Each row below holds a small network's activations on one record, seen along a few directions.
Each row is followed by the record's values for the fields LIDI, PIGA, DEG, NEF, SOP.
Not every record has every field; a missing one is written none.
Other fields move the rows too, some of them a lot.
In the rows, zero is written as 500.
Strong random noise was added to every row along 3 fixed directions; ignore it. To show where, here is one row again and again, with new noise each time:
[609 413 403 456 759 435 515 557 584 669 574 544 349 523 527]
[265 381 475 569 718 691 543 586 523 609 532 699 522 491 650]
[606 438 408 398 685 378 487 626 549 637 571 567 312 533 454]
[ 60 397 509 509 586 842 509 747 346 512 414 840 631 473 662]
[726 459 324 157 654 596 424 833 188 570 226 597 475 496 550]

[254 635 584 352  73 308 427 660 440 248 574 588 562 468 220]
{LIDI: nutob, PIGA: none, DEG: gad, NEF: gipez, SOP: lefor}
[623 472 403 539 791 758 585 386 505 568 389 415 693 400 769]
{LIDI: nutob, PIGA: none, DEG: gad, NEF: none, SOP: none}
[498 498 518 595 578 628 588 325 627 488 497 389 710 441 654]
{LIDI: nutob, PIGA: none, DEG: rolot, NEF: gipez, SOP: rimi}
[905 409 485 769 618 304 559  34 776 647 591 187 380 625 574]
{LIDI: sen, PIGA: fori, DEG: rolot, NEF: gipez, SOP: nop}
[441 516 499 445 634 659 492 559 454 439 345 608 693 504 660]
{LIDI: nutob, PIGA: none, DEG: gad, NEF: dodis, SOP: rimi}
[497 569 539 493 303 397 448 532 450 424 590 475 436 479 354]
{LIDI: nutob, PIGA: none, DEG: gad, NEF: dodis, SOP: lefor}
[317 490 530 647 648 853 594 331 537 530 427 498 812 421 786]
{LIDI: nutob, PIGA: none, DEG: seke, NEF: gipez, SOP: rimi}
[294 591 565 491 304 447 523 519 589 357 580 549 589 475 353]
{LIDI: nutob, PIGA: none, DEG: none, NEF: gipez, SOP: rimi}
[630 534 472 454 492 465 498 344 559 440 446 363 660 461 559]
{LIDI: nutob, PIGA: none, DEG: gad, NEF: gipez, SOP: none}
[500 535 406 411 600 448 532 644 526 567 676 485 454 345 361]
{LIDI: nutob, PIGA: none, DEG: none, NEF: vuged, SOP: lefor}
[420 557 418 207 512 658 460 840 273 442 377 653 601 372 464]
{LIDI: nutob, PIGA: none, DEG: gad, NEF: vuged, SOP: rimi}
[386 474 607 647 390 287 552 370 730 463 654 494 419 622 385]
{LIDI: sen, PIGA: fori, DEG: rolot, NEF: gipez, SOP: lefor}
[425 517 486 460 524 593 520 601 482 501 534 514 584 390 476]
{LIDI: nutob, PIGA: none, DEG: rolot, NEF: vuged, SOP: rimi}
[421 450 546 502 504 546 497 518 443 453 335 615 552 595 605]
{LIDI: sen, PIGA: fori, DEG: gad, NEF: gipez, SOP: none}
[652 424 449 548 635 493 476 498 445 693 506 452 242 531 559]
{LIDI: sen, PIGA: mig, DEG: seke, NEF: vuged, SOP: nop}
[334 567 551 528 286 484 513 532 530 414 649 539 516 418 313]
{LIDI: nutob, PIGA: none, DEG: rolot, NEF: vuged, SOP: rimi}
[499 566 527 526 355 260 443 591 569 509 758 491 150 494 221]
{LIDI: nutob, PIGA: none, DEG: gad, NEF: dodis, SOP: nop}
[680 448 378 640 968 518 631 304 814 732 703 384 500 385 607]
{LIDI: nutob, PIGA: none, DEG: gad, NEF: vuged, SOP: rimi}
[380 465 549 851 557 599 558 316 640 625 765 432 345 428 533]
{LIDI: nutob, PIGA: none, DEG: seke, NEF: dodis, SOP: nop}
[302 557 597 605 394 442 518 490 619 467 700 558 436 492 352]
{LIDI: nutob, PIGA: none, DEG: seke, NEF: dodis, SOP: rimi}
[383 485 514 513 770 495 562 425 796 504 540 562 689 492 654]
{LIDI: nutob, PIGA: none, DEG: gad, NEF: gipez, SOP: rimi}
[523 567 494 451 488 300 516 542 666 493 717 503 346 470 289]
{LIDI: nutob, PIGA: none, DEG: gad, NEF: dodis, SOP: rimi}
[588 391 448 457 929 570 513 452 609 601 279 590 655 600 832]
{LIDI: sen, PIGA: fori, DEG: gad, NEF: gipez, SOP: rimi}
[487 514 456 520 450 779 527 553 316 455 350 474 662 375 570]
{LIDI: nutob, PIGA: none, DEG: rolot, NEF: none, SOP: nop}
[732 480 380 533 692 822 543 448 307 609 376 350 531 374 663]
{LIDI: nutob, PIGA: none, DEG: seke, NEF: dodis, SOP: nop}
[952 532 324 263 706 484 505 568 438 628 426 307 496 380 495]
{LIDI: nutob, PIGA: none, DEG: rolot, NEF: vuged, SOP: rimi}
[846 466 448 288 569 516 432 596 266 513 185 460 480 601 612]
{LIDI: sen, PIGA: ket, DEG: rolot, NEF: dodis, SOP: rimi}
[102 503 634 484 191 537 478 597 424 279 460 639 689 568 456]
{LIDI: sen, PIGA: mig, DEG: rolot, NEF: gipez, SOP: lefor}
[464 507 458 425 631 500 484 623 525 514 573 568 464 444 462]
{LIDI: nutob, PIGA: none, DEG: gad, NEF: dodis, SOP: none}
[274 346 597 879 669 652 612  65 743 547 610 470 691 544 782]
{LIDI: sen, PIGA: mig, DEG: gad, NEF: gipez, SOP: lefor}
[619 474 443 252 610 410 406 745 349 553 340 648 386 568 479]
{LIDI: sen, PIGA: ket, DEG: gad, NEF: vuged, SOP: rimi}
[898 562 305 369 618 444 503 579 413 696 605 297 205 352 330]
{LIDI: nutob, PIGA: none, DEG: seke, NEF: vuged, SOP: nop}
[278 446 572 797 567 696 608 249 707 518 624 427 670 409 668]
{LIDI: nutob, PIGA: none, DEG: rolot, NEF: gipez, SOP: nop}
[558 458 395 253 676 445 455 736 424 535 407 576 523 506 532]
{LIDI: sen, PIGA: mig, DEG: gad, NEF: vuged, SOP: lefor}
[604 578 533 423 447 164 523 441 790 463 711 382 414 514 312]
{LIDI: nutob, PIGA: none, DEG: rolot, NEF: gipez, SOP: rimi}
[457 540 471 615 533 627 595 358 568 533 569 411 614 392 541]
{LIDI: nutob, PIGA: none, DEG: seke, NEF: gipez, SOP: lefor}
[448 566 588 546 307 379 507 492 594 417 656 462 438 495 304]
{LIDI: nutob, PIGA: none, DEG: rolot, NEF: dodis, SOP: rimi}

Which values does each new row have?
[650 489 505 385 519 318 474 480 546 472 358 507 467 636 513]
{LIDI: sen, PIGA: fori, DEG: gad, NEF: gipez, SOP: rimi}
[588 544 423 329 662 270 477 628 665 565 687 527 379 445 304]
{LIDI: nutob, PIGA: none, DEG: gad, NEF: vuged, SOP: rimi}
[763 604 449 294 274 389 427 613 279 397 426 354 483 450 329]
{LIDI: nutob, PIGA: none, DEG: rolot, NEF: dodis, SOP: lefor}
[325 406 504 680 481 756 492 561 320 578 408 629 437 522 595]
{LIDI: sen, PIGA: fori, DEG: seke, NEF: vuged, SOP: nop}
[759 510 424 412 689 656 507 458 409 518 324 406 628 474 642]
{LIDI: nutob, PIGA: none, DEG: gad, NEF: dodis, SOP: rimi}
[198 597 568 431 249 418 552 583 595 315 674 538 620 417 285]
{LIDI: nutob, PIGA: none, DEG: rolot, NEF: gipez, SOP: lefor}
[ 57 440 680 707 395 654 498 527 479 483 548 743 473 611 556]
{LIDI: sen, PIGA: ket, DEG: seke, NEF: dodis, SOP: rimi}
[450 531 514 573 265 682 490 505 326 418 470 448 540 405 441]
{LIDI: nutob, PIGA: none, DEG: rolot, NEF: dodis, SOP: nop}
[630 554 378 317 543 623 508 637 321 477 399 471 593 369 456]
{LIDI: nutob, PIGA: none, DEG: gad, NEF: vuged, SOP: lefor}
[495 615 473 393 231 489 453 642 317 425 497 465 399 421 274]
{LIDI: nutob, PIGA: none, DEG: seke, NEF: gipez, SOP: nop}
[152 454 549 779 626 702 616 313 684 528 733 552 681 370 640]
{LIDI: nutob, PIGA: none, DEG: gad, NEF: vuged, SOP: lefor}
[444 409 581 783 584 272 522 244 824 586 653 515 316 650 547]
{LIDI: sen, PIGA: fori, DEG: gad, NEF: gipez, SOP: nop}
[623 511 495 200 479 331 386 638 439 409 298 548 525 659 486]
{LIDI: sen, PIGA: mig, DEG: gad, NEF: gipez, SOP: rimi}
[830 533 397 473 589 402 494 458 512 584 577 317 285 451 393]
{LIDI: nutob, PIGA: none, DEG: gad, NEF: dodis, SOP: nop}
[533 523 499 510 516 642 564 469 504 472 487 433 625 430 534]
{LIDI: nutob, PIGA: none, DEG: rolot, NEF: dodis, SOP: rimi}
[366 504 542 571 576 600 499 480 526 481 531 564 563 487 592]
{LIDI: nutob, PIGA: none, DEG: gad, NEF: dodis, SOP: rimi}
[607 594 433 347 383 461 444 699 332 566 560 480 367 374 294]
{LIDI: nutob, PIGA: none, DEG: seke, NEF: vuged, SOP: rimi}
[516 530 548 347 282 288 400 645 407 383 378 604 406 652 325]
{LIDI: sen, PIGA: fori, DEG: gad, NEF: gipez, SOP: rimi}
